Each row below holds a small network's activations on one input, seen along a few directions.
Each table varies a few parts of the input and shows all the possible inputs, shuffled.
Descriptions start from the smaller parts, as in this example, which fits no table here: one of 5 places around a ring, together with either a single point or one of 9 places along a line or (one of 3 separate values, together with one of 6 places along a line).
Shared parts are said once, and a part with two or three values counts as separate values.

A family of inputs:
row 1: [6,201,133,-143,-8,137,-59,-46,98,-125,74,48,13]
row 2: [126,-199,-117,-38,128,-240,-46,-308,-811,-8,133,-255,364]
row 3: [-122,-75,40,10,-70,-4,98,197,153,102,-214,-134,-156]
row 4: [-70,23,64,222,39,49,161,283,67,10,-58,38,28]
row 5: [-32,29,-65,-148,-76,136,-66,-114,262,34,-8,-85,-111]
row 6: [84,72,20,-178,33,89,-141,-96,215,-79,121,-69,-106]
row 7: [101,101,101,185,-151,-66,79,276,146,66,-71,-158,3]
row 8: [-95,-38,-34,67,168,-18,92,137,149,-61,46,114,110]
row 9: [-107,164,78,49,154,64,22,23,127,-33,121,136,88]
row 10: [224,-277,-84,49,-39,-145,-160,-351,-644,59,-104,376,-27]
row 11: [-116,-1,-135,-75,-178,-1,20,-3,238,34,-39,-11,-205]
Describe the family of inputs behind these rows.
Answer: either one of 2 separate values or one of 9 places around a ring

A family of inputs:
row 12: [-108,-25,-65,69,-196,285,9,92,625,81,-144,459,-420]
row 13: [-104,103,-69,-324,-10,188,-200,-108,813,-123,200,-344,-365]
row 14: [-240,469,337,145,-17,179,185,541,421,-235,151,-233,350]
row 15: [171,-344,-223,83,-90,-138,-156,-402,-547,145,-18,478,-194]
row 16: [-226,-44,29,476,-163,66,428,739,434,62,-285,-81,178]
row 17: [348,-224,176,-158,-81,-338,-378,-382,-543,64,-196,161,-93]
row 18: [33,-292,-49,-325,-42,-1,-555,-667,-517,42,-42,-79,-257]
row 19: [159,-143,-196,-353,138,-115,-393,-651,-415,-86,310,-164,-90]
row 20: [-73,450,259,-172,107,30,34,280,674,-110,234,-449,-47]
row 21: [187,217,105,9,318,-168,-9,-268,-595,-147,447,45,605]
row 22: [2,-67,-153,93,140,-247,365,57,-771,-126,12,106,524]
row 23: [161,-266,-418,259,40,-136,255,-209,-547,348,-98,342,18]
row 24: [-68,-65,363,-174,-199,216,-225,225,568,-112,-311,115,-422]
row 25: [-23,-321,-217,331,142,-255,309,24,-662,42,-142,179,335]
row 26: [304,126,51,-205,268,-201,-180,-258,-532,-74,449,-324,223]
row 27: [-277,148,38,71,30,100,507,604,382,-166,-37,37,327]
row 28: [-175,130,193,-219,-166,343,-395,-77,681,17,-222,-329,-493]
row 29: [-71,148,-160,393,-219,190,399,461,532,379,-308,84,-180]
Changing only one part turns row 15 into row 23. The same change can be made to row 12. Which row results?
Answer: row 29
Describe the family of inputs behind these rows.
Answer: one of 2 separate values, together with one of 9 places around a ring

A family of inputs:
row 30: [229,142,-17,51,192,76,-253,-292,-104,71,34,304,125]
row 31: [-9,-307,-239,121,-103,-23,72,-182,-135,138,-210,-101,25]
row 32: [225,-113,-192,68,-68,-117,-300,-247,42,306,11,-38,-188]
row 33: [-56,126,-5,49,-1,-175,276,170,-479,-55,161,-265,209]
row 34: [94,-206,-158,145,-260,-59,398,180,-338,183,-128,-35,-30]
row 35: [-259,329,191,-171,-37,259,118,405,841,-106,173,-380,-101]
row 36: [-266,-5,43,54,-328,305,255,341,820,81,-205,-91,-482]
row 37: [-75,-81,-95,102,268,-72,22,18,-242,-78,-8,342,256]
row 38: [-261,271,118,157,-103,331,174,419,777,-193,-19,353,-130]
row 39: [118,-109,221,-107,205,-21,-309,-282,-72,-83,-78,310,148]
row 40: [24,-60,190,-275,44,-108,-392,-106,-250,-294,98,-202,-89]
row 41: [-85,-28,-79,-137,297,-213,66,-96,-194,-7,197,-238,202]
row 42: [19,109,56,184,110,-153,301,178,-388,70,-92,348,353]
row 43: [229,98,-63,-136,43,94,-166,-178,-196,-168,349,-302,-90]
row 44: [73,-165,29,-105,-258,-125,-262,-329,-81,135,-285,-5,-206]
Describe the family of inputs behind these rows.
Answer: one of 3 separate values, together with either a single point or one of 4 places along a line
Changing only the choice among 3 separate values turns row 38 into row 35. The same change can be made to row 37. Which row results?
Answer: row 41
Change only the choice among 3 separate values in row 33. List by row number the other rows that result.
Answer: row 34, row 42
Change only the choice among 3 separate values in row 32. List by row number the other rows that result.
Answer: row 30, row 43

A family of inputs:
row 45: [-198,267,71,-214,129,-118,21,230,388,-63,90,-381,67]
row 46: [127,-237,-231,163,-247,-28,133,-57,-436,114,-212,195,36]
row 47: [12,73,-53,-70,45,-252,257,-45,-395,-21,172,-160,362]
row 48: [30,68,130,-17,184,-30,107,14,-359,-162,70,157,250]
row 49: [-59,-59,-130,28,38,170,104,100,546,41,-45,94,-206]
row 50: [58,11,-54,21,97,37,132,16,-335,-152,142,108,353]
row 51: [43,-186,1,115,-81,-136,55,-16,-483,147,-228,226,-114]
row 52: [-265,-16,-64,62,46,171,84,107,475,-58,-140,45,-142]
row 53: [76,-58,-11,68,-261,164,52,169,392,202,-183,65,-426]
row 54: [-31,96,90,-141,-14,-23,-12,266,465,-99,94,-56,83]
row 55: [-64,176,-98,-172,-15,53,49,195,390,79,218,-267,102]
row 56: [240,-199,126,-489,14,-197,-868,-964,-758,-102,200,-64,-446]
row 57: [90,178,59,65,116,-111,238,-84,-420,-57,253,-180,276]
row 58: [-181,4,-4,54,13,132,-17,200,480,147,-59,40,-146]
row 59: [-72,163,242,-113,151,134,3,287,459,-133,17,-55,-18]
row 60: [34,355,91,-9,72,138,51,167,405,10,140,-261,-55]
row 61: [-47,208,145,110,-9,157,-82,211,495,-232,94,-105,103]
row 62: [-52,28,75,-62,165,-273,199,38,-467,-53,214,-207,328]
row 63: [-108,-139,12,110,-211,129,-30,182,372,51,-317,-26,-193]
row 64: [87,24,14,81,63,-117,1,-44,-308,-58,26,197,374]
row 65: [-47,-68,-156,229,38,-72,190,-131,-387,-59,-41,252,64]
row 66: [78,19,51,175,-275,238,11,143,392,194,-241,76,-392]
row 67: [55,-238,-246,238,104,-116,91,-144,-322,5,16,211,182]
row 68: [39,-79,158,-637,-132,57,-963,-692,171,9,50,-284,-618]
row 69: [-109,-186,-155,94,164,14,148,-25,-359,84,-48,94,178]
row 70: [263,-204,-62,309,-192,-120,46,-123,-402,164,-283,284,-3]
Describe the family of inputs behind these rows.
Answer: one of 2 separate values, together with either a single point or (one of 3 separate values, together with one of 4 places along a line)
